These are the activations of a small neural network, seen along a few directions. Each row is one input.
In each table, some parts of the input vary, and every possible input appears once, in random order.
A made-up example of a description, with smaller parts first: values(2) and (point or ring(11) or (line(4) and ring(8))).
Shared parts are said once, and a part with two or three values counts as separate values.
In the rows, zero is written as 128.

Rows:
R1: [ 64 111 172 100 113  66 112  83 104 125 117  98 134 133 109 132 125 133
  90]
R2: [135 146 156 124  68  72 126 122 167 130 132  59 139  85 186 140 103 124
 180]
R3: [166 194  85  87 128 130 183 173 145 158 121 145 161 155 184 140 123 103
 162]
R4: [200 164 134 153 116 169 190 197 128 164  85 140 156 159 128 119 198 136
 128]
R5: [ 74 152  68  93 179 140 172 145 106 152 129 166 127 150 128 143 100 110
 103]
R6: [ 32 112 133 148 140  78 108  92 148 125 157 107  97  54 164 124  73 133
 117]
R7: [150  86  89 197 117 164  49 127  90  61 106  80  46 116 175 156  76 155
 123]
R8: [ 40 113 138 132 125  72 114  92 132 121 142  87 110  85 132 152  82 131
 121]
R9: [118  87 118 125 121  91  78  78 152  77 171 103 120  94 128 140  69 161
 154]
R10: [159 121 111 108 173 185  86 140 148 117 145 165 128 151  76 135 121 154
 124]
R11: [140  81 153 109 105 102  76  53 135  91 172 108 126 140 112 120 135 151
 108]
R12: [145  83 152  93 111  85  77  65 125  85 146 115 145 142 104 121 110 166
 122]
R13: [128 144 151 140  83  78 120 122 185 136 146  80 127  53 219 110  96 125
 178]
R14: [168 148 130 196  58 149  97 165 107 107  72  37  71 102 230 165 104 116
 143]
R15: [ 81 143 135 113 173 167 121 160 127 161 120 148 116 145  82 146 132 123
  91]
R16: [190 184 138 139 118 161 233 168 116 173 105 179 174 174 121  84 200 117
 161]
R17: [137 108  82 113 185 187 118 124 153 109 154 183 145 148 104 117 119 115
 150]
R18: [152 170 124 113 134 158 168 173 172 161 122 141 168 147 168 121 152  77
 179]
R19: [154 143 188 108  52  80 122  99 148 140 135  61 148 135 169 116 167 114
 133]
R20: [184 100  91 149 170 198 141 149 108 112 114 185 128 160  64 115 171 174
 104]
R21: [ 93 141 118 139 167 175 217 142  77 160 111 209 135 165  65  93 183 123
 103]
R22: [103 122 113 154 165 181 174 171  88 154  90 171 118 153  72 125 181 143
  73]
R23: [177 184 153 110 120 156 134 189 166 169 112 120 152 149 140 142 153 116
 150]
R24: [ 73 111 109 204 113 146  79 139  68 108  80  67  42 107 179 168  85 127
  89]
R25: [139  92 126 102 108  69  78  82 153  84 150 124 122 110 100 127  73 142
 133]
R26: [153 152 163 100  54  46 125 127 168 138 112  78 144 103 159 123 109 104
 162]
R27: [159 146 189  92  56  62 124 112 141 136 108  68 168 137 163 117 143 127
 148]
R28: [181  98 117 150 174 178 112 140  94 114 147 182 131 133  69 126 166 136
 124]
R29: [110  87 112 142 137  97  72  79 169  80 185 125 107  63 161 111  62 162
 151]
R30: [ 61 109 172 116 107  83 110  70 113 130 143  92 115 131 116 131 149 120
  76]
R31: [103 120 139 155 170 161 144 160  74 155 122 166 121 127  76 137 177 105
  92]
R32: [ 57 128 106 117 185 168 155 144 133 153 128 165 133 143 109 127 129  84
 117]
R33: [153 132  44  88 179 159 135 126 125 108 155 185 138 156 121 133  90 141
 136]
R34: [175 119  95 135 171 194 183 118  97 121 135 225 147 171  56  84 171 154
 135]
R35: [ 59 119 147 108 111  50 114  97 133 127 121 106 112 102 105 137  88 110
 101]
R36: [199 160 159 155 121 151 158 186 113 163 116 137 157 130 131 131 193  97
 148]
Question: Describe the family of inputs behind these rows.
Answer: values(3) and (point or line(5) or line(6))
Question: Which other rows does R15 become when the values(3) part takes its other values? List them by row number.
Answer: R10, R23
Question: Which other rows does R3 become when the values(3) part takes its other values? List them by row number.
Answer: R5, R33

Rows:
R37: [174 158 150 106  88 105 138 157 132 148  97 113 149 147 123 139 148 114
 133]
R38: [ 79 162 152 133 114 117 175 144 101 176  90 106 128 142 139 130 168  90
 101]
R39: [ 98 109  89  95 163 122 129  93 127 106 148 163 133 144 100 126  98 136
 112]
R40: [146 156 101  98 155 153 181 142 124 143 121 181 158 166 114 116 141 121
 137]
R41: [131 116 117 159 164 191 106 155 114 127 128 142  99 126 108 146 141 132
 109]
R42: [128 164 142 127 109 106 178 157 162 164 114 124 148 106 148 114 137 121
 150]
R43: [153 130 122 158 104 124 110 125 135 114 137 104 109 103 189 124 112 123
 148]
R44: [158 138 119 127 139 145 183 131 107 137 127 179 152 161  93 102 163 137
 135]
R45: [ 36 112 151 124 119  90 124  97  98 136 121  98 106 122 127 137 111 115
  84]
R46: [ 89 109 105  93 174 132 103 114 145 123 154 156 131 141  94 135 105 128
 109]
R47: [137 157 116  97 166 163 157 165 140 161 127 172 155 163 106 124 149 111
 135]
R48: [147 106  86 163 145 169 140 128  88 105 123 158 104 137 110 121 129 151
 125]
R49: [126 114 145 101 104  77  86 104 130 108 126 100 120 122 107 142  96 135
 115]
R50: [135 126  65 134 159 178 136 140 105 111 119 159 113 144 131 135 104 132
 126]
R51: [162 119 134 156 107 150  97 127 140 107 120  98 114 127 163 129 124 129
 149]
R52: [ 97 116 143 112 124  82 102  97 146 119 157 111 136  92 134 135  95 120
 150]
R53: [116 114 141 113 106  80 102  78 147 111 163 110 126  98 153 114 104 130
 141]
R54: [141 149 146 124 155 170 149 158 130 161 130 161 149 149  89 123 175 116
 120]
R55: [142  97 118 176 152 174 120 142  93 114 116 149 102 118 102 125 150 152
 111]
R56: [133 132 125 157 123 127 110 146 134 121 130 103 117  96 169 147 104 113
 157]
R57: [145 157 149 116 113 109 160 153 150 156 131 119 164 116 149 128 148  95
 164]
R58: [152 132 147 141 143 152 163 146 109 148 120 169 153 142  85 103 183 136
 121]
R59: [165 132 124 144 100 133 101 134 125 111 114  82 114 133 175 147 115 147
 134]
R60: [109  91 109 122 149 112 131  81 109 100 153 162 126 137  80 112 120 152
 112]
R61: [172 145 159 115  94 132 145 136 155 140 123 116 162 148 143 110 164 113
 157]
R62: [104  83 138 135 154 118 110  94 114 110 147 154 126 118  73 113 137 153
  98]
R63: [175 158 149 101  87 114 148 140 142 145 117 101 162 154 155 130 158 132
 143]
R64: [ 80 120 137 121 120  80 120 103 157 125 142 114 120  83 134 121  84 144
 135]
R65: [166 154 146 117  94 106 160 133 151 147 137 120 155 124 169 106 154 107
 155]
R66: [123 105 151 111 107 104  89  80 155 103 149 105 133 122 128 118 116 134
 140]
R67: [164 129 124 147 102 124  93 153 115 112  94  92 100 125 143 156 104 131
 123]
R68: [ 94 100 136 119 164 136  96 105 137 123 158 148 122 125  79 134 130 135
  96]
R69: [ 65 135 130 171 119 137 131 146  82 134  90  92  79 124 162 154 127 110
  90]
R70: [115 139 116 166 117 124 128 152 144 127 114 106 102  87 168 132  94 138
 143]
R71: [126 127  83 132 172 187 111 163 123 127 126 150 109 141 124 145 112 123
 123]
R72: [126 118 144  97 102  88  94  87 140 107 144  89 134 129 139 134 107 153
 127]
Question: Describe the family of inputs behind these rows.
Answer: values(3) and (point or ring(5) or line(6))
Question: Changing only the values(3) part turns R49 into R67. The same change can be made to R66. Which row results?
Answer: R51
Question: Which other rows does R47 become when the ring(5) part takes its other values? List them by row number.
Answer: R40, R44, R54, R58
Question: Which other rows does R56 become when the values(3) part takes its other values? List them by row number.
Answer: R52, R57

Rows:
R73: [110 128 101 126 105 101  80 119 143 100 131  74  94 103 198 158  57 125
 137]
R74: [ 75 138 162  78 103  61 129  99 153 146 136  99 147 119 129 130 112 102
 125]
R75: [228 167 131 137 132 203 191 193 109 165  95 180 168 188 108 106 221 114
 142]
R76: [ 77 118 140 141 103  72 138  91 127 122 133 104 115  89 154 113 103 124
 133]
R77: [109 128  63 119 235 226 176 159 106 146 139 240 138 173  58 116 149 134
 109]
R78: [228 174 107 128 145 205 202 202 138 162 101 191 176 178 113 103 196 118
 164]
R79: [153 102  88 135 208 227 149 144  80 126 132 229 129 192  24 116 185 141
  86]
R80: [107 117 136 146  85  98  77 112 113 103 100  53  85 115 171 160  86 139
 105]
R81: [ 95 127 178  85  93  63 115  96 143 141 132  91 147 132 114 128 132 125
 110]
R82: [100 122 133 147 120 107  84 124 162 120 149  87 104  73 180 140  84 119
 145]
R83: [ 97 107 157 147  90  76 126  86 117 115 129  97 113 100 137 113 125 147
 116]
R84: [153 113  68 124 222 228 157 151 106 124 139 245 137 179  29 108 155 148
 110]
R85: [146 112 105 128  98 100  66 111 138  84 130  77  97 106 175 155  62 146
 145]
R86: [187 193 101 124 156 204 222 210 140 184 106 185 174 173 136 114 191 103
 163]
R87: [ 98 112 168 166  95 103  81 119 130 120 119  67  93  85 153 144 118 134
 114]
R88: [131 118 172  79  99  70  99  82 150 120 151 101 158 141 113 124 130 131
 128]
R89: [137 103 128 131 107  82 116  82 145  96 158 122 131  92 142 109  96 153
 154]
R90: [168 197 121 137 142 187 227 212 108 193  88 172 164 170 125 122 199  92
 144]
R91: [132  96 150 140  94  87 112  74 124  95 148 105 125 107 136 109 123 151
 136]
R92: [138 104 138 149 111 107  71 117 156 102 148  90 108  77 157 139  88 139
 152]
R93: [ 99 140 145  64 118  68 118  95 177 137 160 114 159 117 138 129 101 112
 140]
R94: [117 114  94 141 211 210 169 160  66 146 113 217 123 179  30 126 187 137
  65]
R95: [ 99 119 123 128 116  82 128  88 150 115 158 118 127  85 164 111  92 132
 148]
R96: [132  99 161 158  99 113  67 107 135 101 137  74 104  91 151 140 115 138
 133]
R97: [ 87 126  78 135 222 208 183 165  76 153 116 224 131 169  50 126 162 121
  88]
R98: [ 78 123 151 160 107  98  94 126 140 126 124  75  93  77 171 144  95 111
 130]
R99: [140 106 127 137  88 106  62 100 118  85 119  61  95 120 169 155  86 144
 126]
R100: [136 125 151  69 111  65 103  89 172 119 159 118 163 126 116 125 105 134
 146]
R101: [194 185 140 141 132 189 210 207  95 186  83 168 158 177 109 116 221 110
 123]
R102: [ 88 128 120 140  94  93  90 120 122 108 106  61  84 107 190 162  65 116
 121]
Question: Changing only one part turns R86 into R90. The same change can be made to R95. Which row results?
Answer: R76
Question: Describe the family of inputs behind these rows.
Answer: ring(5) and (values(2) or line(4))
Question: Start at R74 and move only the line(4) part, one step at a time. The first step leads to R76. Which rows follow, in order?
Answer: R98, R102
Question: Which other rows does R78 become when the values(2) part takes its other values? List them by row number.
Answer: R84
